Each row below holds a small network's activations on one input, seen along a few directions.
In each table, some parts of the input vary, and every possible input appears once, in random order.
A made-up example of a description, with smaller parts first: values(3) and (point or ring(9) or (line(4) and ring(8))).
Shared parts are said once, and a part with two or three values counts as separate values.

Table:
row 1: [-16 -23 -21  24  -9 -13 -23  12  19 -30  44  26 -17]
row 2: [  8  17   7 -23  22  -2   3  44  12  -1 -15   6   6]
row 3: [-40 -24 -12  -1  -7 -10 -14 -15 -32   5   9   3  -7]
row 4: [ 13 -13   9   1  -6 -14 -25  38  58 -24  16  -4 -19]
row 5: [-13 -19 -23  11  -1   2 -33   2  11 -15  57   9 -27]
row 6: [-21  30   6  10   0  -8  12  16 -28   9 -27   2  10]
row 7: [-11  27  -1   1   4   8   5   9 -43  18 -21 -19  -4]
row 8: [ 38  14  17   5  -9  10  70 -76  -2  19 -41  -1  52]
row 9: [ 17  14   6 -29  26  16  -6  36  -3  14  -5 -11  -6]
row 10: [-47 -24  -3  10 -17 -21  -4  -6 -22  -8   1  22   3]
row 11: [ 19 -12   5  -9  -5   5 -38  29  48  -5  26 -18 -28]
row 12: [ 53  14  13   0   1  27  53 -89 -18  19 -45 -15  37]
What is each input in this table made of? -> values(2) and (point or ring(5))
The inputs of row 3 and row 10 match in every part but the values(2) part. If row 7 is changed in the same way as row 3 into row 10, which row does it become? -> row 6

Table:
row 13: [-12 -54 -15  29 -19  -3  -3 -92  15 -39  52  15  -8]
row 14: [ 76   9  36 -31  17  35  -4  24  79  14   3 -10   7]
row 15: [-53  22 -23 -11  -2  14  26 -36 -94  50 -11  -3  21]
row 16: [ 42  56  48 -45  26   5  44  -3  -3  25 -96 -28  38]
row 17: [ 64 -18 -14  12  -3  -6  43 -47  73 -24  30  23  30]
row 18: [-32  -4  20  43 -32  -7  56 -87 -69  23 -34  17  41]
row 19: [ 11  38   2 -30  44  21  24  19 -61  36 -41 -51  -1]
row 20: [ 33  28  16  23 -22  -4  82 -59  -9   3 -90  12  66]
row 21: [-11 -31 -38   9  -7  12 -61 -43 -18   0  40  -3 -33]
row 22: [-85 -70  -5   1 -34 -61 -67  85  33 -34  34  22 -39]
row 23: [-70  19 -23   6  32 -24 -42 121 -32 -33  30  58 -26]
row 24: [ 56  -6   0 -16   7  41 -40  30  15   3  29 -37 -48]
row 25: [-18  11  -4  11  -6 -23 -59  87  71 -25  54 -15 -47]
What is each input in this table made of? -> values(3) or (values(2) and ring(5))
Change only the values(2) part in row 19. List by row number the other rows that result. -> row 24
Change only the ring(5) part in row 13. List by row number the other rows that result. -> row 14, row 17, row 21, row 24

Table:
row 26: [-82 -14 -16  30 -25 -24  26 -52 -91  11 -17  31  25]
row 27: [ 29  28  16 -16  18   5  17  21  21   3 -22  -5  12]
row 28: [ 30  26  19 -16  15   9  17  23  22   7 -21  -1  15]
row 29: [ 39   2  12  -7  -1  -2  21 -12  43  -6 -16  -6  17]
row 30: [ 27  29   4 -17  21  17  27  -5 -18  18 -26 -18  13]
row 31: [-23 -42 -24  21 -14  -9 -34  -7  13 -28  56  29 -22]
row 32: [-22 -22  -7 -12   0  -5 -50  50  22  -6  44  -3 -35]
row 33: [ 25  17   7  -4   2  24  27 -47 -27  27 -29 -15  20]
row 34: [-24 -21 -11 -12   4 -10 -51  49  23 -10  42  -7 -38]
row 35: [-13  12   3 -16  16  -8 -38  82   8  -8  -2  -7 -29]
row 36: [ 39  -2  19   3  -8  13  29 -48  13   7 -22  -9  20]
row 37: [-84 -12 -20  29 -22 -25  27 -55 -90   6 -18  27  23]
row 38: [ 28  27   8 -16  19  21  27  -3 -18  22 -25 -14  16]
row 39: [-10  11   6 -16  13  -4 -37  83   7  -5   0  -4 -26]
row 40: [-17  -9 -10  18 -13  -8 -24  21  16 -12  35   8 -19]
row 41: [ 24  19   4  -5   4  20  27 -50 -28  22 -30 -19  18]
row 42: [-26 -41 -27  21 -10 -13 -35  -8  13 -32  55  24 -24]
row 43: [-20  -8 -13  18 -10 -13 -25  20  17 -16  34   3 -21]
row 44: [ 40   0  15  -7  -3   3  21 -10  43  -1 -15  -1  19]
row 45: [ 37   0  15   3  -6   9  28 -51  12   2 -23 -14  18]
What is each input in this table made of? -> values(2) and (point or line(4) or ring(5))
The inputs of row 39 and row 35 match in every part but the values(2) part. If row 31 is changed in the same way as row 39 into row 35, which row does it become? -> row 42
Change only the values(2) part in row 45. List by row number the other rows that result. -> row 36
Start at row 30 and move only the ring(5) part, one step at a time. The first step leads to row 41. Which rows follow, in order? -> row 45, row 29, row 27
